Each row below holds a small network's activations on one input, seen along a few directions.
Each table varies a few parts of the input and shows all the possible inputs, shuffled.
A made-up example of a description, with smaller parts first: one of 3 separate values, together with either a single point or one of 11 places around a ring or (one of 6 places along a line, together with one of 8 places around a ring).
Shared parts are said once, and a part with two or three values counts as separate values.
In the rows, 128 means zero.

Other details of the inputs vary at random and push rows far along two fixed directions, the same in every table; ignore that.

Rows:
R1: [134 130 132 141 136 126 132 119 119 129 125]
R2: [134 130 122 129 133 129 140 127 122 121 135]
R3: [128 128 129 135 135 131 133 127 118 119 131]
R4: [121 134 125 129 151 129 158 152 143 134 132]
R5: [118 118 164 105  76 140  79 148 149 145 145]
R6: [119 120 161  99  78 133  78 146 152 147 149]
R7: [132 127 130 136 133 128 131 127 117 119 130]
R8: [114 123 157 104  74 148  87 151 153 146 148]
R9: [128 134 127 137 137 132 135 119 121 131 128]
R10: [128 133 131 139 138 133 133 118 120 129 128]
R11: [134 130 133 134 137 123 129 116 118 130 128]
R12: [132 132 131 141 137 129 132 119 118 129 127]
R13: [133 134 123 132 135 131 139 119 125 131 129]
R14: [138 135 123 127 131 125 141 127 127 118 133]
R15: [135 126 132 137 133 125 133 127 116 119 131]
R16: [133 130 132 130 139 118 129 113 120 131 132]
R17: [130 135 126 134 136 131 138 119 122 131 130]
R18: [135 132 129 128 140 116 129 114 121 131 132]
R19: [138 132 123 127 131 127 140 128 125 119 133]
R20: [ 85  90  36 111 110 116  96 127 158 117  11]
R21: [122 129 125 124 147 127 158 160 141 125 137]
R22: [138 140 124 131 134 127 140 119 129 128 128]
R23: [128 130 126 133 135 130 136 127 119 121 134]
R24: [133 126 131 126 135 116 129 121 118 121 136]
Each input here is: one of 2 separate values, together with either a single point or one of 11 places along a line.
Q: Changing only the choice among 2 separate values turns R21 into R4. The same change can be made to R7. Which row results?
A: R12
Q: Which other rows does R19 become when the choice among 2 separate values takes its other values? List them by row number.
A: R20

Rows:
R25: [133 127 123 126 125 129 130 123 123 124 127]
R26: [131 130 119 121 128 128 139 134 133 123 130]
R27: [128 131 125 132 130 136 133 125 127 132 123]
R28: [129 131 124 128 129 129 127 120 126 125 126]
R29: [130 131 128 132 130 123 126 120 128 129 123]
R30: [125 129 126 133 127 133 131 125 124 125 125]
R31: [128 134 125 131 128 128 129 117 128 130 125]
R32: [128 130 125 128 129 131 127 123 124 123 126]
R33: [128 125 127 132 130 127 126 131 123 119 128]
R34: [135 125 127 128 127 124 128 125 123 123 125]
R35: [130 128 129 133 132 130 130 127 127 131 121]
R36: [130 122 125 126 129 123 129 128 121 124 129]
R37: [138 142 190 122 106 146 116 140 135 157 187]
R38: [126 128 123 131 128 133 128 128 123 120 129]
R39: [123 128 126 124 136 123 138 137 135 128 129]
R40: [124 127 124 121 137 122 135 138 133 124 131]
R41: [129 127 128 135 131 131 131 130 126 129 123]
R42: [128 126 127 136 131 132 131 132 126 128 124]
R43: [129 130 129 132 130 125 127 122 127 127 123]
R44: [126 133 121 127 133 135 142 137 137 131 126]
R45: [123 124 129 131 132 126 129 128 123 127 126]
R46: [132 128 123 123 129 123 136 137 133 122 128]
R47: [129 125 122 120 133 121 137 137 132 125 131]
R48: [131 130 128 133 132 128 129 124 129 133 122]
R49: [127 127 129 134 129 127 129 128 124 123 124]
R50: [131 123 126 124 130 122 128 126 123 126 128]
R51: [125 127 129 129 133 123 128 122 127 130 126]
R52: [124 124 126 133 134 130 131 133 126 131 127]
R53: [127 128 126 125 134 120 124 121 126 129 128]
R54: [129 134 123 132 130 132 131 119 130 137 123]
R55: [133 123 125 131 125 125 128 130 122 119 128]
R56: [126 129 123 135 129 137 133 130 126 129 126]
R57: [124 128 124 125 137 127 140 140 137 133 128]
R58: [139 147 189 121  96 149 112 133 137 152 186]
R59: [125 133 123 126 131 131 140 134 135 125 128]
R60: [129 121 124 127 129 124 129 131 122 123 131]
R61: [126 129 128 129 133 121 127 120 128 132 126]
R62: [127 126 127 126 134 122 125 123 125 127 128]
R63: [127 130 126 130 135 125 129 122 129 138 125]
R64: [ 78  92 110  85  45 136  33 154 187 149  65]
R65: [136 127 126 127 127 122 127 122 125 125 126]
R66: [132 126 124 124 130 118 126 121 125 130 129]
R67: [124 128 124 134 127 134 131 127 124 123 127]
R68: [134 131 121 126 125 126 128 117 126 128 127]
R69: [123 123 127 132 132 126 129 130 124 125 128]
R70: [125 124 127 127 133 125 126 129 122 124 128]
R71: [134 124 126 129 126 125 128 128 122 121 126]
R72: [129 132 124 132 130 134 132 122 129 134 123]
R73: [128 131 125 129 135 129 139 139 137 130 125]
R74: [126 132 121 123 132 130 136 135 134 122 130]
R75: [136 129 125 127 127 120 126 120 126 127 125]
R76: [129 133 123 127 130 127 126 118 127 127 127]
R77: [128 130 125 125 134 124 134 138 134 121 128]
R78: [126 130 126 128 133 125 137 137 135 124 126]
R79: [132 127 122 128 124 130 131 125 122 122 128]
R80: [126 126 128 136 129 128 129 130 124 122 126]
R81: [127 130 124 134 129 137 133 127 126 131 124]
R82: [124 125 129 129 133 125 129 125 125 128 126]
R83: [141 143 193 119  99 145 107 140 134 146 187]
R84: [127 128 127 130 135 126 130 125 129 136 125]
R85: [126 125 128 126 134 124 126 126 123 125 127]
R86: [125 125 127 132 134 129 131 130 125 133 125]
R87: [129 126 128 131 130 127 126 128 122 120 126]
R88: [124 123 126 129 133 125 126 131 122 122 130]
R89: [134 129 122 126 125 127 129 120 125 126 127]
R90: [131 129 128 129 131 124 124 123 125 124 125]
R91: [131 124 125 124 130 120 127 123 124 128 128]
R92: [126 130 126 131 128 132 131 122 125 126 124]
R93: [131 126 121 130 124 131 131 128 122 120 130]
R94: [131 132 127 133 132 126 128 122 130 135 122]
R95: [127 129 124 129 128 132 128 126 123 122 127]
R96: [128 128 130 132 130 126 128 125 125 125 123]
Q: Changing only one part turns R78 into R73. The same change can be made to R92. Which row results?
A: R27
Q: Changing only one part turns R83 into R96. The same change can be made to R90. Which row results?
A: R43
Q: What is each input in this table made of?
A: one of 3 separate values, together with one of 4 places along a line, together with either a single point or one of 5 places along a line
Q: Which other rows does R93 become when the place on the line of 4 takes its other values? List them by row number.
A: R38, R56, R67
Q: Which other rows does R31 become when the choice among 3 separate values takes its other values? List them by row number.
A: R29, R61
Q: A walk changes only the place on the line of 5. It starts at R53 and steps to R62. List the rest of the walk in order.
A: R85, R70, R88
Q: List by row number the other rows that have the place on the line of 4 and the choice among 3 separate values in common with R74.
A: R28, R32, R38, R76, R95

Rows:
R97: [146 159 230 131  82 172 106 138 133 165 222]
R98: [114 115 147 102  61 139  62 132 154 148 125]
R99: [115 117  53 136 173 114 171 125 120 100  74]
R100: [124 112  64 140 174  94 145  90 102 106  67]
R101: [103 107 150 106  64 148  70 157 152 134 128]
R102: [100 115 140  92  71 149  88 170 170 146 134]
R103: [ 93  87  47 112 107 106  86 116 139 107  26]
R104: [140 135 118 131 159 114 167 138 126 116 133]
R105: [106 119 153 103  73 138  60 124 158 165 120]
R106: [159 145 156 140 163 111 153 100  91 124 173]
R107: [158 143 157 138 162 109 150 103  92 118 176]
R108: [124 117 142 118  89 135  91 137 136 132 125]
R109: [144 139 124 151 147 129 143 103 107 124 120]
R110: [ 78  87  47 114 124 114 107 148 160 120  26]
R111: [147 158 155 151 172 132 176 125 114 137 171]
R112: [154 151 155 159 157 140 165 111  94 122 170]
R113: [142 165 220 115  89 171 121 154 151 171 230]
R114: [109 124 140 117 107 140 109 153 158 151 127]
R115: [150 148 153 144 171 122 177 135 109 123 177]
R116: [140 136 117 135 160 117 169 134 127 120 131]
R117: [145 130 120 135 146 111 138 105 101 105 134]
R118: [119 111  62 153 167 115 156 108 101  94  66]
R119: [100 112 140  90  72 147  86 173 170 140 136]
R120: [105 125 147 100  75 147  88 161 182 162 121]
R121: [143 141 121 144 146 123 138  92 107 124 124]
R122: [159 151 157 146 164 118 153  92  95 134 170]
R123: [122 113  60 132 176  97 169 134 125  92  72]
R124: [146 135 122 150 149 126 145 106 105 120 123]
R125: [157 156 151 143 166 126 181 129 120 131 171]
R126: [146 132 121 148 148 122 146 109 102 115 126]
R127: [ 99 120 139  98  72 156  88 163 174 155 129]
R128: [113 109 151 104  63 140  64 150 152 137 126]
R129: [150 145 154 141 172 120 175 138 109 118 179]
R130: [136 129 121 147 150 127 151 120 101 107 131]
R131: [ 92  92  46 117 108 113  86 108 143 117  21]
Q: What is each input in this table made of?
A: one of 5 places along a line, together with either one of 3 separate values or one of 4 places along a line
Q: Changing only the place on the line of 5 turns R104 into R123. The same change can be made to R103. Which row results?
A: R117
Q: Which other rows does R106 become when the place on the line of 5 takes its other values? List them by row number.
A: R100, R105, R107, R122
